A small network was shown many inputs. Here are its activations along a few directions, one row for each input.
Each table varies a few parts of the input and shows all the possible inputs, shuffled.
Descriptions start from the smaller parts, as in this example, which fits no table here: values(2) and (point or line(9) or (line(4) and ring(5))).
Shared parts are said once, and a part with two or three values counts as separate values.

Other details of the inputs shift rows strongly along two fixed directions, in all tables alike. That doesn't count.
To show where, the next rows are all for the same input, with only those details redrawn:
[ -6  -2 -26   6   0 -18 -10  17 -15 -10  -7 -20   6   3   3]
[  5   5   4  -1  -1   6   4  -2   2  -2   3 -10  -6  -3   0]
[ -4  10  17   9  -1  10  11   2  13   7   4   5  -4  -3 -13]
[-18   3 -14  18   0 -16  -4  24  -4  -1  -8  -4  11   4 -12]

Rows:
row 1: [  6   1   1  -2   2   5  -1 -10   2  -3  -2   4  -5  -4   6]
row 2: [-4  5 12  4  3  6  7  2  4  7  5  0  2 -1 -9]
row 3: [ 3  4  3  0 -1  7  3 -7  1  0  4 -4 -3 -3  1]
row 4: [ 5  2  1 -1  2  4  1 -9  2 -1  2  1 -6 -5  5]
row 5: [ 5 -2 10 -4 -4  9  5 -3  1  0  2 -7 -2 -3 -4]
row 6: [ 4  0  7 -6  6  3  0 -8  3  1  0  4 -1 -4  5]
row 7: [-16   9  10  19   2   0   5   8  17  12  -5  30   4  -1 -18]
row 8: [10  0 -4 -5  1  0  1 -7  4 -1 -2  5 -7  1  7]
row 9: [ 8  1  7 -7  5  3  4 -7  8  6  1 10 -4  0  3]
row 10: [  9   0   2  -4  -1   5   4  -6   8   3   4   5 -11   5   3]
row 11: [ 3 -3 11 -3 -4 10  3 -8 -1  1  0  3  0 -4  0]
row 12: [ 4 -4  8 -5 -2  9  3 -9  1  1  1  4 -1 -5  1]
row 13: [-26  -3  -9   9  -1 -19 -14  15  -7  -2   1   7  20   8  -3]
row 14: [-14  -5 -37  14   0 -26 -15  25 -22  -9 -10 -17  15   7   0]
row 15: [-16  -5 -30  10   4 -26 -13  23 -20  -5 -10 -14  20   6   0]
row 16: [  5   5   4  -1  -1   6   4  -2   2  -2   3 -10  -6  -3   0]
row 17: [ 41 -11 -27 -39   5  -2 -12 -21 -31 -26   4 -58 -16  -3  41]
row 18: [ 9 -6  1 -8 -2  4  1 -6  2  0 -2  8 -3  1  5]
row 19: [-15   2  13  14  -1   2   6   8  13  12  -6  30   9  -1 -18]
row 20: [ -6   0   7  -4  -6   4  -6 -11   2  -5  11   6   0   1   5]
row 21: [ 4 -3 10 -3 -4 11  4 -5 -1  2  4 -4 -1 -2 -4]
row 22: [ 8 -3  2 -8  3  0  2 -2  4  4  3  1 -6  6  4]
row 23: [ 7  1  3 -7  6  1 -1 -7  4  2  0  6 -3 -3  5]
row 24: [ 3  3  5  1 -1  6  1 -7  0 -1  1  0 -5 -4  3]
row 25: [-17   1  15  14  -2   3   6   7  11  10  -6  28  11  -2 -18]
row 26: [-11 -10 -17   8  -4 -16  -6  20  -4   2  -8   8  10  12  -6]
row 27: [ 3  1  7 -4  6  3  2 -7  2  3  3  1 -1 -5  3]
row 28: [ 7 -5  3 -9 -3  4  2 -6  3  3  0  8 -6  3  3]
row 29: [ -6  -5  13  -7  -9   8  -4 -11   1  -3  10   9   4   1   2]
row 30: [-16  -4  -6  13  -3  -8  -2  15  -5   3  -5   5  16   2 -12]
row 31: [ 6  0  1 -8  4 -1  2 -5  4  5  2  5 -6  3  4]
row 32: [ 2  2 11 -2  4  5  3 -6  1  2  1  0  0 -4  2]
row 33: [  8   0  -4  -5   0  -1   0  -7   4   0   1   4 -10   3   6]
Q: Describe the family of inputs behind these rows.
A: values(3) and (point or line(10))
Q: The inputs of row 23 and row 7 match in every part but the values(3) part. If row 22 is changed in the same way as row 23 into row 7, which row does it become?
A: row 10
Q: List by row number the other rows that have the values(3) part in common with row 5.
A: row 11, row 12, row 18, row 19, row 21, row 25, row 26, row 28, row 29, row 30

Rows:
row 34: [ 19   6   1  -8   2   9   7  -7   3  -4   3 -19 -17  -4   5]
row 35: [-19  -5 -40  13   2 -33 -22  24 -25 -15 -13 -17  17   5   6]
row 36: [ 21  -3   8 -18   0  15   3 -19  -4  -6   1 -12 -11  -7  12]
row 37: [ 22  -5   5 -30  -1  15  -8 -35 -10 -16  14 -20 -12  -6  30]
row 38: [-14 -12 -36   9   0 -28 -14  29 -24  -5 -11 -16  20  11  -2]
row 39: [-17   3  15   8  -6   3   1   3   6   2   7  11  10   0 -10]
row 40: [ -8   0 -41  16   7 -30  -9  33 -17  -6 -15 -23   9   8  -2]
row 41: [ -5   7   2  12  -2   1   7  13   7   3  -3  -1  -1  -1 -14]
row 42: [ 29  -8  22 -31  -8  31   8 -34  -2  -6  14 -17 -19  -8  15]
row 43: [-14  11  15  14  -1   5   7   4  11   5   5  10   1  -4 -12]
row 44: [ 1 -9  3 -5  3 -5  0  3  7 10 -5 24  1  8 -1]
row 45: [ -6  -3  16   2  -9  10   7   3   6   6   5   7   5   1 -14]
row 46: [-16  -2  13   6   2   1  -2   0   0   7   1  17  17  -5  -8]
row 47: [ 36 -10 -53 -25  11 -20 -16  -4 -34 -25  -9 -59 -14   2  39]
row 48: [ -9   3  16   3 -10   8   3   1   8   2  10   6   3   3 -10]
row 49: [-16  13  13  13   7   0   0  -1   8   6   4  14   6  -7  -8]
row 50: [-19   1  12   7  -4   0  -3   3   3   0   4  12  12   1  -8]
row 51: [ 28   2  10 -15   5  16  12 -16   4   3   4 -14 -17  -5   9]
row 52: [ 29  -5 -28 -25  11  -6 -16 -20 -24 -22  -2 -37 -10  -9  35]
row 53: [  3  -3  -3   1   5 -10   4   7  10  11 -10  24  -1   7  -3]
row 54: [ 16  -7  18 -22  -3  20   1 -25  -3  -6   8  -6  -7  -7  12]
row 55: [-10   5  13  10   5   3   4   1   6   9  -4  16  10  -7 -10]
row 56: [-14  -6 -25   5  -5 -21 -15  18 -16 -10  -1 -16  12  10   1]
row 57: [ -9  11  15  15   0   7  11   7  14   6  -1  11   1  -6 -15]
row 58: [ 12   5   8  -8  -2  12   4 -14   0  -5   8 -15 -15  -5   8]
row 59: [-1 -2  9 -6  2 -3  0 -3 16  8  1 27 -3  8  1]
row 60: [ -8 -15  -4   4  -4  -4  -5   2   0   7  -6  27   8   8  -4]
row 61: [ -9  15  12  16   4   3  11   9  14  12   5   6  -4   0 -15]
row 62: [ -2 -18 -40   4  -1 -25 -17  11 -18  -6 -18   7  10  11   9]
row 63: [ -4   7  12  13   1   5  14  12  11  14  -2   8   1   1 -18]
row 64: [ 39   6   7 -27   7  21   8 -33   1  -6  15 -30 -31  -7  25]
row 65: [ -4  -8 -35   8   0 -24 -10  25 -20  -8 -15 -22  10   8  -1]
row 66: [-14  -5 -42  13   4 -33 -19  27 -24 -14 -19 -17  16   4   3]
row 67: [ -8   9  23   6  -2  11  10   1  14  11  12  10   0   2 -13]
row 68: [-12   4  24   4  -8  12   7  -3  10   6  11  11   2  -1 -13]
row 69: [-11  11  14  14  -4   6   9   8  13   7   5   7  -2   0 -16]
row 70: [-8  0 -6  7 -2 -5 -4 -2  7  4 -3 25  0  5 -2]
row 71: [ 20  -9  13 -25  -6  20   1 -25  -5  -9  11 -14  -9  -6  15]
row 72: [ -5   5  -3   3   6 -12   0   6  15   8  -4  24  -3   6  -3]
row 73: [ 26 -14 -31 -20  -5  -6 -11  -3 -27 -20  -6 -42  -7   3  23]
row 74: [ 23   7  13 -14   5  20   7 -26   5  -4   6  -9 -18 -13  14]
row 75: [-10   0  12   8   1   2   9  10   6  13   0  11   9   2 -16]
row 76: [ -6  13  16  11   0   8  11   3  15   8   7   4  -7  -1 -13]
row 77: [ -9  11  14  15  -2   7  12   9  13   8  -2   8  -2  -4 -18]
row 78: [  1   4  -4   3   8 -11   4   7  16   9  -9  26  -4   4  -5]
row 79: [ -8   3  14  12  -5   7  11   9   8   9  -4   9   3  -2 -18]
row 80: [-17  -7 -38  10   2 -34 -18  28 -22  -8  -9 -17  19  13   3]
row 81: [-5  0 -5  9  0 -4  1  0 12  6 -8 30 -1  3 -6]
row 82: [-4  4 15  7  1  9  8 -3  8  7 -2 12  3 -7 -8]
row 83: [ 33   4  15 -29   3  26   3 -44   1 -10  17 -20 -27 -14  28]
row 84: [ -8   4  14  11  -3   7  10   6   9   7  -2  11   6  -3 -15]
row 85: [-20   5  13   7   2  -1  -6  -1   2   3   6  16  15  -3  -5]
row 86: [ 12  -5  19 -17  -1  19   2 -25   0  -2   9   0  -4  -9  10]
row 87: [-11 -12 -25   3  -4 -19 -12  20 -19  -7  -7 -16  15   8  -2]
row 88: [-10  -8  -4   3  -6  -5  -8  -1   5   1  -1  27   6   9   1]
Q: The inputs of row 79 and row 77 match in every part but one. If row 55 is changed in the same way as row 79 into row 77, which row does it become?
A: row 52
Q: The inputs of row 51 and row 80 match in every part but one. If row 73 is changed in the same way as row 51 into row 80, which row does it become?
A: row 48
Q: Describe the family of inputs behind these rows.
A: ring(5) and (values(2) or line(9))
Q: Which other rows does row 59 become when the ring(5) part takes its other values? List them by row number.
A: row 44, row 53, row 72, row 78
Q: Start at row 46 and move only the line(9) part, one step at a time. The first step leads to row 86. Which rows follow, in order?
A: row 54, row 71, row 42, row 45, row 87, row 38, row 75
Q: Which other rows does row 70 become when the values(2) part takes its other values? List them by row number.
A: row 72
